These are the activations of a small neural network, seen along a few directions. Each row is one input.
In each table, some parts of the input vary, and every possible input appears once, in random order.
A made-up example of a description, with smaller parts first: one of 5 places around a ring, together with either a single point or one of 9 places around a ring or (one of 2 separate values, together with one of 6 places along a line).
Shared parts are said once, and a part with two or three values counts as separate values.

Other details of the inputs vary at random and push rows far along two fixed directions, the same in every table; ignore that.

Table:
x1: [  1  35 -13 -17   9 -28  21  18 -21 -57  16  69 -14]
x2: [ 58 -16 -28 -10  26  27 -23 -25  29 -32  12 107 -59]
x3: [-15 -48 -10  17   1  75 -14 -32  36  87 -31 -40  11]
x4: [  -3   14   31   -1  -25  -35  -23   12  -23   -1   10 -114   33]
x5: [ -4  -9 -11 -11 -17  61 -42 -37  24  48 -51 -72  -3]
x6: [  2 -27 -11  15   1  45  -9 -33  37  39 -33   7 -15]
x7: [-30 -16  36   6 -12 -38   9  24 -25  31  35 -76  50]
x8: [-38  13  14   8   5 -38  30  34 -33   2  21 -50  48]
x9: [-23  24  20  39  -2 -68  34  34 -29 -18  16 -66  50]
x10: [-15   6  45  20 -32 -79  15  29 -31 -12  28 -59  45]
x11: [-10 -46 -48  15  -9  67 -36 -48  21  57 -24 -36  51]
x12: [  1  38  23 -23  18 -27  41  31  -5 -55   6 102 -70]
x13: [ 33 -14 -25 -35   6  25 -21 -21  12 -17  14  95 -39]
x14: [-23  -4   8 -10 -19  11   8 -11   7  25 -19   6  -4]
x15: [ -14   61   60   10  -23 -109   62   55  -31  -71    2   26  -23]
x16: [ 25  19 -44 -20  12  48 -39 -22   8 -23 -21  -1 -17]
x17: [ 32  21 -28  -5  43   9  17  16   1 -49  11  97 -44]
x18: [ 23 -51 -20   1  16  55 -29 -24  24  48   8   3   0]
Each input here is: one of 3 separate values, together with either a single point or one of 5 places around a ring.
Q: The inputs of x9 and x6 match in every part but the choice among 3 separate values. If x8 is changed in the same way as x9 into x6, which row does it become?
A: x12
Q: Change only the choice among 3 separate values in x3. List by row number the other rows that result.
A: x17, x18
Q: List by row number the other rows that have the choice among 3 separate values in common with x4.
A: x2, x7, x10, x13, x18

Table:
x19: [ -7   4  14   8   3 -45  32  24 -17 -19  29  32  12]
x20: [-16  16   5  -6  -5 -20   1  11 -20  -9   9 -34  21]
x21: [ -7  -8 -21 -16  -1  40 -21 -23   9  18 -14  -9   3]
x22: [ 36   4 -21   3  27   6  -3  -2  12 -39   5  65 -35]
x23: [-24  37  24  -3 -18 -48  21  20 -23 -28  -3 -25   8]
x24: [-28   2   4  19 -16   2   6  -1  -4  31 -22 -70  37]
x25: [ -6  22  43  11 -17 -55  22  24 -12 -16   4 -25  -6]
x26: [ 20  15   4 -23   3 -11  -6  10  -8 -37  14  45 -30]
x27: [ 18 -40 -63  -8  20 105 -45 -52  36  49 -27  16  -2]
x28: [ 21 -25 -30 -27  -4  70 -39 -45  32  17 -28  52 -36]
x29: [ -4   3  17   1 -19 -34  -5  12 -20  -7  18 -39  28]
x30: [ 21  31  10   4  24 -36  22  30  -9 -56  14  45 -36]
x31: [-22 -10  20  -2 -24  -2 -10   1  -9  32  -1 -71  32]
x32: [ -1  22  15  -7   6 -33  40  20  -4 -39   6  93 -40]
x33: [ 38  22   9  -6  12 -39   8  17  -4 -59  24  68 -43]
x34: [-33 -28  12  16  -7  -6  14   5  -8  51  13 -46  49]
x35: [-10  -7 -15  -1  -9   6 -17 -13  -7  10   3 -38  35]
x36: [-15 -24 -24   9  -2  55 -19 -24  14  56 -25 -57  32]
x37: [ 15   2 -28   4  12  16  -8  -7   2 -11  -1  17   3]
x38: [-10   0  32  11 -13 -27   7  14  -7  17   6 -56  13]
x39: [ -5  26  26  17   0 -41  27  24  -6 -27  -7  -7 -12]
x40: [ 34 -12 -13 -12  15  28 -19 -16  19  -4   4  48 -39]
x41: [  6 -40 -34 -14  16  70 -11 -34  32  38 -11  71 -23]
x42: [-19 -10  13  24  -2   0   4   4   2  34  -9 -74  29]
Q: The inputs of x32 and x34 match in every part but one. If x28 is changed in the same way as x32 into x34, which row does it become?
A: x26
Q: What do these inputs look like to the network?
A: one of 4 places along a line, together with either a single point or one of 5 places around a ring
Q: Change only the place on the ring of 5 in x42. List by row number the other rows that result.
A: x21, x31, x36, x38
Q: Change only the place on the ring of 5 in x20. List by row number the other rows that result.
A: x26, x27, x30, x40
Q: List by row number the other rows that have the place on the line of 4 in common with x37.
A: x19, x22, x29, x33, x35

Table:
x43: [-33 -12  -4   7 -25  -8 -11 -16 -11  28   0 -74  62]
x44: [ 17 -15 -19 -13  22  46   0  -9  19  15  -1  65 -37]
x45: [  9  38  36  16 -17 -54  24  21  -3 -43 -17   6 -32]
x46: [ -2 -58 -20 -10 -16  57 -56 -49  20  66  -2 -57  37]
x47: [ 10 -31 -36  16   0  52 -33 -27  15  37 -18 -39  33]
x48: [ 19   4 -21 -35   8  44 -20 -13   9  -5  -5  51 -39]
x49: [-19   0  22   5 -30 -34  -3  14 -29  21  20 -84  56]
x50: [-10  37  13 -19  -5 -25  17  29 -26 -37   2  13 -10]
x51: [ 22 -23 -15 -21  30  45  -8 -18  30   3   2  85 -57]
x52: [ 23  23  23   8   8 -57   7  26 -14 -52  26   3 -15]
x53: [ -1 -60 -10   9   2  37 -24 -31  22  60   8 -20  26]
x54: [  8  41  -8  -3  24 -16  18  11   0 -55  -8  44 -39]
x55: [  0 -14   2  25 -11  -3 -14   0  -7  34   6 -88  49]
x56: [-11  19  11  13   6 -59  39  23 -17 -37  22  37   6]
x57: [-23   5  48  24 -29 -50  36  19  -4  11 -10 -20   7]
x58: [-24  30  19   5  12 -48  48  29 -15 -32  10  31 -10]
x59: [ 31 -16 -50 -29   6  63 -36 -33  16 -10 -10  78 -23]
x60: [ 13  36  15   2  12 -27  16  31 -13 -33   7  -3 -23]
x61: [-17   2  18  21  -7 -44  31  32 -24  -2  20 -16  38]
x62: [ 23 -45 -35  -2  13  60 -22 -31  26  40   4  48  -5]
x63: [  5 -15  -4 -14 -28  38 -24 -37  26  21 -36  20 -23]
x64: [-24   6   7  34 -11 -39   7   5 -15   8   1 -90  59]
x65: [-51   6  12   2 -21 -15   5   0 -17  29  -9 -90  52]
x66: [ 39  -6 -23 -19  32  49 -27 -22  31 -17 -10  59 -64]
x67: [ 14  55  11  -1  18 -39  30  43 -20 -71   1  39 -37]
x68: [-10 -34  -7 -21  -7  52 -38 -32  17  50  -9 -42   8]
x69: [ -8  24  15   0  13 -26  39  36 -16 -27   8  43 -16]
Q: The inputs of x49 and x62 match in every part but one. If x65 is changed in the same way as x49 into x62, which row does it become?
A: x58
Q: What do these inputs look like to the network?
A: one of 3 separate values, together with either a single point or (one of 2 separate values, together with one of 4 places along a line)
Q: Change only the choice among 2 separate values in x58. List by row number the other rows that result.
A: x56
Q: List by row number the other rows that have the choice among 3 separate values in common with x64.
A: x45, x47, x52, x54, x55, x60, x66, x67
